A small network was shown many inputs. Here are its activations along a few directions, one row for each input.
In each table, some parts of the input vary, and every possible input appears once, in random order.
Descriptions start from the smaller parts, as in this example, which fits no table here: ring(5) and (point or (values(2) and line(4)) or line(11)).
Shared parts are said once, and a part with two or three values counts as separate values.
(in the rows, 128 means zero)

Other details of the inputs vary at random and push rows far along two fixed directions, the same in every table; ignore that.

A family of inputs:
row 1: [144 102 163 116 100 128 174 107 122 180 120 150 121 144 146 119 125]
row 2: [113 126 119 137 138 157 108 124 130  93 124 129 147 125 139 132 123]
row 3: [149 118 155 122  95 127 178 116 107 167 133 143 108 136 117 130 141]
row 4: [138 103 142 135 120 133 132 130 126 121 119 124 155 131 144 163 106]
row 5: [145 112 161 103  97 116 177  90 119 204 120 153  93 137 146  97 137]
row 6: [141 103 152 119 108 130 144 117 120 148 120 145 129 127 137 138 117]
row 7: [149  93 150 145 107 148 151 126 119 116 114 122 165 140 147 181 104]
row 8: [145 107 158 111  96 125 162 102 116 173 120 149 111 129 144 122 126]
row 9: [134  98 124 164 123 181 114 137 116  44 114 105 197 127 141 211  95]
row 10: [142 121 108 134 119 147 121 139 124  95  98 111 153 125 130 169 108]
row 11: [ 92 169  97 131 165 122  87 138 139  99 149 126 113 119 110  79 154]
row 12: [174 107 174 111  83  92 218 123 114 223 127 141  95 152 124 131 130]
row 13: [ 84 172  86 123 175 109  62 111 157 116 137 116 105 112 150  63 147]
row 14: [ 86 168  99 109 176  82  62 118 166 147 143 129  92 111 148  46 146]
row 15: [125 123 111 158 138 178  98 169 115  29 130 110 185 120  90 202 112]
row 16: [158 123 162  92  94  90 204 122 126 241 132 156  65 147 105  75 147]
row 17: [146 107 126 130 105 162 142 134 109 100  96 130 152 126 121 170 111]
row 18: [141 125 128 144 128 134 129 155 124 105 131 111 149 132 105 173 119]
row 19: [ 95 165  95 126 165 116  90 147 140 103 149 129 112 116 105  81 150]
row 20: [148 107 131 166 112 168 135 146  98  54 129 100 181 127 112 225 110]
row 21: [ 72 164  86 130 188 128  38 139 159  75 144 126 133 107 131  81 139]
row 22: [ 96 173  94 135 170 103  84 136 147 110 152 112 110 125 119  85 152]
row 23: [105 181  95 110 170  74 103 141 162 169 153 119  76 129 107  50 158]
row 24: [151 104 156 120  98 123 159 105 117 162 117 134 126 129 152 148 116]
Description of these inputs: values(2) and (point or line(5) or ring(6)).
- The inputs of row 13 and row 5 match in every part but the values(2) part. If row 24 is changed in the same way as row 13 into row 5, which row does it become? => row 8
- Which other rows does row 23 become when the line(5) part takes its other values? List them by row number. => row 12, row 18, row 20, row 22
- Start at row 16 and move only the line(5) part, one step at a time. The first step leads to row 15. Which rows follow, in order? => row 19, row 11, row 3

A family of inputs:
row 25: [116 130 144 115 127 113 132 101 138 163 138 144 100 133 155  91 140]
row 26: [100 140  98 159 160 168  66 130 131  27 130 104 175 102 144 171 114]
row 27: [142  95 131 145 111 169 122 129 109  74  99 125 170 119 130 192  97]
row 28: [122 139 121 108 129 102 133  99 135 175 118 137 101 122 157  79 138]
row 29: [171  84 171 105  70 134 191 108 111 181  93 146 123 142 145 145 113]
row 30: [134 147 126 118 130 106 144 126 129 176 137 129  89 141 109  86 152]
row 31: [ 88 148 110 122 160 123  75 121 143 118 144 139 120 121 142  76 141]
row 32: [124 149 129 110 131  92 135 135 137 163 141 135  92 132 104  84 152]
row 33: [127 135 104 153 142 161  93 159 120  45 132 100 167 124  94 184 122]
row 34: [117 140 133 117 132 105 128  94 138 172 130 135  96 131 161  84 146]
row 35: [152 109 146 144 105 147 162 151 102 106 126 125 153 132 103 183 120]
row 36: [124 131 102 153 141 157  91 165 118  42 139 108 171 110  94 184 118]
row 37: [110 120 123 146 142 155  97 122 126  74 134 119 166 115 140 154 114]
row 38: [177  80 164 125  93 113 178 136 123 164 116 109 160 143 149 203  96]
row 39: [ 93 156  99 114 162 123  75 124 153 128 132 148 108 119 137  60 145]
row 40: [157 110 155 122  98 116 192 126 112 172 133 143 110 145 111 137 132]
row 41: [109 148 101 122 142 120  99 116 136 126 122 122 119 118 152  94 132]
row 42: [168 111 160 128  88 129 203 129 109 174 120 134 113 149 113 142 126]
row 43: [124 150 129 111 132  95 136 137 136 165 139 133  94 130 104  84 150]
row 44: [ 77 181  64 143 213  96  16 156 180  64 143  82 139 112 140 102 132]
row 45: [117 129 134  98 134 114 127 105 143 177 122 155  94 128 136  69 139]
row 46: [161 103 157 144  92 152 191 144  99 120 122 138 149 143 108 197 109]
row 47: [147  82 157 145 101 168 151 122 105 101 115 136 171 129 133 187  98]
row 48: [117 153 114 122 136 113 135 134 139 165 146 130  91 133 111  83 147]
- Describe the family of inputs behind these rows. => values(2) and (point or ring(5) or ring(6))
- Which other rows does row 26 become when the ring(6) part takes its other values? List them by row number. => row 27, row 28, row 37, row 45, row 47

A family of inputs:
row 49: [152 106 128 145 108 175 151 162 115  87 120 115 168 136  87 203 104]
row 50: [ 83 109 126 123 137 167  62 123 130  84 132 169 131 104 128 118 123]
row 51: [108 124 117 171 156 134  70 159 127  26 160  99 190 112 140 185  92]
row 52: [152  82 177 139  77 184 164 108  88 110 115 150 156 130 142 204 112]
row 53: [106 158 109 119 173 112  92 117 173 154 114 108 122 126 158  93 118]
row 54: [105 117 115 161 168 119  97 149 161 107 129 103 174 148 166 127 115]
row 55: [106 154 116 120 175 108  94 119 174 151 130 103 119 139 164  86 119]
row 56: [176 103 161 121  70 123 194 128 100 158 102 137 121 147 142 182 118]
row 57: [120 147 148 116 144  74 167 143 131 187 162 150  90 153 106  70 147]
row 58: [150  89 180 113  81 121 171  75 114 204 126 170 100 123 169 114 123]
row 59: [103 126 101 159 144 179  79 102 133  38 110  94 186 129 165 165 114]
row 60: [176 107 149  99  84 122 196 138 123 203 105 145  99 147 100 121 132]
row 61: [103 164 103 123 168 107 100 142 149 128 159 119 105 128  93  93 139]
row 62: [110 172  87 121 151 103 107 139 135 121 126 125  98 124 110  82 149]
row 63: [118 130  93 140 147 146  80 164 133  52 111 108 159 112 114 184 118]
row 64: [159  56 183 105  85 144 162  97 107 154 115 185 147 113 157 148  99]
row 65: [115 161  77 110 146 115 116 155 148 137 121 134 102 122  99  70 144]
row 66: [106 169  98  91 168  72  76 125 164 163 136 121  83 105 147  56 135]
row 67: [112 127 134 110 124 123 129  73 152 196 118 150  99 143 186  54 133]
row 68: [148  71 182 114  79 184 194 121 100 144 102 182 141 137 106 129 114]
row 69: [157 129 125 101 114 109 147 137 131 180 117 140 101 134  95 113 135]
row 70: [ 96 158 113 131 156  98  85  80 132 127 148 125 102  98 165  74 140]
row 71: [166 105 168 105  86 109 183 121 113 209 126 137 106 134 116 143 137]
row 72: [105 138 105 151 138 209  97 139 116  32 131 134 168 113 107 144 135]
row 73: [152  83 176 139  77 186 174 114  77 116 115 151 163 124 129 196 114]
row 74: [168  99 156  95  86  83 190 110 118 210 107 146 101 123 150 137 111]
row 75: [157 109 141 126 109 135 155 146 120 146 123 121 135 135  90 158 124]
row 76: [ 90 169  90 125 168 117 105 151 157 123 159 117 100 128  94  84 146]
row 77: [ 99 138 100 185 159 163  96 193 128  24 154 114 185 132  83 174 111]
row 78: [146  63 179 127  78 195 171 130  84 107 101 173 169 130 106 177 103]
row 79: [158 121 133 137  93 156 190 121 113 122 117 118 126 140 114 146 138]
row 80: [106 174  97  96 179  88  80 121 183 169 106 117  96 130 160  48 136]
row 81: [136 145 122  94 115  77 148 126 130 199 113 137  81 124 114  74 142]
row 82: [116 101 173 106 103 140 142 103 115 171 112 187 104 119 121  85 129]
row 83: [117 149 102 162 137 196 113 130 118  21 135 105 169 116 103 153 134]
row 84: [162 112 140 111 105 124 156 141 118 148 106 126 133 127 105 166 123]
row 85: [113 166  93 129 150 117 116 117 126 121 143 122  93 125 120  77 168]
row 86: [101 173 110 110 175  69  71 119 176 154 166 108  85 108 147  54 142]
row 87: [145 114 158 121 125  81 147 113 141 181 159 123 113 130 154 118 126]
row 88: [149 105 151 161 118 153 149 152 101  89 144 114 176 135 103 217 112]
row 89: [105 134 110 154 142 199  87 138 103  36 133 135 166 114 109 148 133]
row 90: [109 166 100 128 149 107 108 112 124 127 140 117  96 117 130  80 171]
row 91: [145 115 163 110 101  97 214 133 131 232 146 145  81 161 107 100 148]
row 92: [167  80 176 165  87 147 177 156  92 111 136 129 177 151 125 226 104]
row 93: [115 143  93 150 144 145  86 158 112  39 115  99 169 112 111 176 129]
row 94: [145 104 146 167 122 159 152 161 106  81 143 116 176 141  86 212 106]
row 95: [111 170  82 116 138 119 123 147 140 127 127 124  99 125 114  74 160]
row 96: [113 145 111 146 149 126  72 156 141  90 153  98 134 123 115 147 134]
row 97: [113 133 105 139 139 113  89 117 121  84 136 107 135 106 162 141 126]
row 98: [111 146 110 167 148 167  89 117 105  20 132 100 173 105 113 163 130]
row 99: [ 97 176 110 108 173  81  93 131 157 163 164 118  80 119 110  56 164]
row 100: [172  98 175 130  76 159 213  98  85 147 119 134 127 145 116 156 122]
row 101: [114 145 116 153 138 146  91 108 115  78 139 116 125 117 138 130 138]
row 102: [102 179  91 100 172  79  64 135 165 154 135 124  76 118 122  50 154]
row 103: [166 117 144  93  84  87 193 126 123 225 109 154  79 145 106  91 135]
row 104: [159 116 150 112  81 108 192 100 127 206  86 135 111 158 175 133 106]
row 105: [117 138 101 162 139 155  83 138 109  38 130  98 158 121 134 179 135]
row 106: [103 161  97 110 150  80  95 122 135 139 129 126  94 109 161  93 130]
row 107: [156 113 148 129 108 123 144 135 123 147 127 124 130 133 118 174 122]
row 108: [161 103 152 104  93 103 193 104 138 213  74 135 118 149 161 131 101]
row 109: [ 88 100 108 117 151 158  72 102 159  95 108 163 167 124 166  99 116]
row 110: [103 124  88 157 143 164  81 124 134  51 104  83 182 132 168 171 120]
row 111: [173  88 186 143  89 122 188 135 102 164 138 127 137 153 127 188 125]
row 112: [166 106 151 116 115 113 146 124 125 142 136 118 141 113 140 176  92]
row 113: [ 91 166 105 125 201  79  79 121 186 163 145 108 106 143 168  41 140]
row 114: [ 98 161 121 138 160  94 108 151 135 128 168 131 118 130 110  91 150]
- Describe the family of inputs behind these rows. => line(6) and line(11)
- The inputs of row 81 and row 108 match in every part but the line(6) part. If row 90 is changed in the same way as row 81 into row 108, which row does it become? => row 110
- The inputs of row 59 and row 70 match in every part but the line(6) part. If row 104 is changed in the same way as row 59 into row 70, which row does it become? => row 106
- Which other rows does row 50 become when the line(6) part takes its other values? List them by row number. => row 64, row 68, row 78, row 82, row 109
